A small network was trained on made-up records. Each row is its average activation on records with the value named, seen along a few directions.
Related values have similar rows: they may be neighbours, one step apart, or belong to one group.
In the rows, zero is written as 500.
Strong random noise was added to every row along 3 fixed directions; ignore it. To show where, here is one row again and again, with new noise each time:
[516 581 463 472 559 669 526 460 414 520 523 517 447]
[516 646 502 471 513 662 456 474 318 504 441 614 541]
[206 586 334 360 508 390 585 510 683 363 582 158 309]
[482 501 360 377 480 753 693 459 578 548 613 307 228]
[364 686 415 313 304 646 532 524 413 449 400 431 424]


Field MIPOZ:
vub: [269 504 517 308 277 586 620 552 503 468 453 416 345]
lapeg: [465 692 518 439 402 555 411 527 252 515 370 576 749]
rufav: [663 347 623 565 374 506 616 527 449 434 362 598 560]
nuna: [429 684 481 335 328 485 471 542 392 513 414 350 622]
tud: [582 369 596 538 671 558 582 526 490 536 482 665 374]
taga: [430 556 330 373 302 406 502 495 726 516 578 244 467]
doni: [727 457 656 636 573 525 439 562 189 546 282 851 556]
naz: [283 461 443 530 312  49 397 689 747 322 369 333 510]
rol: [546 486 387 419 293 607 527 466 653 620 576 377 485]
fonus: [428 378 535 541 341 348 449 592 632 494 428 605 502]
sanif: [531 373 476 706 946  19 330 333 618 339 712 311 683]
mikez: [618 284 442 516 433 778 650 513 846 639 726 425 309]
gunan: [735 255 664 814 934 458 675 413 563 531 733 484 420]
rap: [440 366 475 648 931 427 648 413 657 599 715 420 343]
vilo: [491 512 442 440 378 442 415 479 663 482 554 516 523]
romo: [370 606 488 388 439 493 389 495 360 448 447 467 495]
MIPOZ is arranged as a ring.
- A walk along MIPOZ starts at rol and steps to its neighbour taga. Put vub, nuna, sanif, vilo, romo in the order it reaches them. => sanif, nuna, romo, vub, vilo
- Name the neighbours of fonus, in listed order. => naz, mikez
- Name the neighbours of doni, in listed order. => tud, gunan

Field DUT:
sug: [659 469 637 752 658 278 359 503 490 410 452 694 829]
pog: [435 633 568 526 611 626 535 480 413 575 559 481 376]
lizek: [381 346 560 490 648 276 584 544 791 367 520 421 365]
lepop: [448 581 494 552 496 326 434 529 275 392 384 623 624]
pup: [546 300 562 606 684 247 627 467 727 357 607 345 361]
dibo: [580 548 436 556 446 449 421 455 490 443 527 487 550]
gim: [295 444 502 366 375 624 661 571 532 562 460 379 372]
fopum: [665 347 450 674 686 469 531 435 709 622 574 576 463]
vin: [422 620 480 440 474 507 201 496 355 619 465 622 653]
vap: [552 488 441 499 783 483 517 365 695 471 757 207 464]
zese: [507 402 383 413 301 738 531 567 561 642 547 513 403]
purid: [803 397 556 682 864 745 617 373 246 656 717 640 513]
Each value of DUT is a pair of two hidden parts, and every pair occurs once (4 first parts, 3 second parts).
- Changing only the second part turns vap into dibo. vin has the same second part as vap; what does that change turn vin into? => zese
- Changing only the second part turns lepop into pup. gim has the same second part as lepop; what does that change turn gim into? => lizek
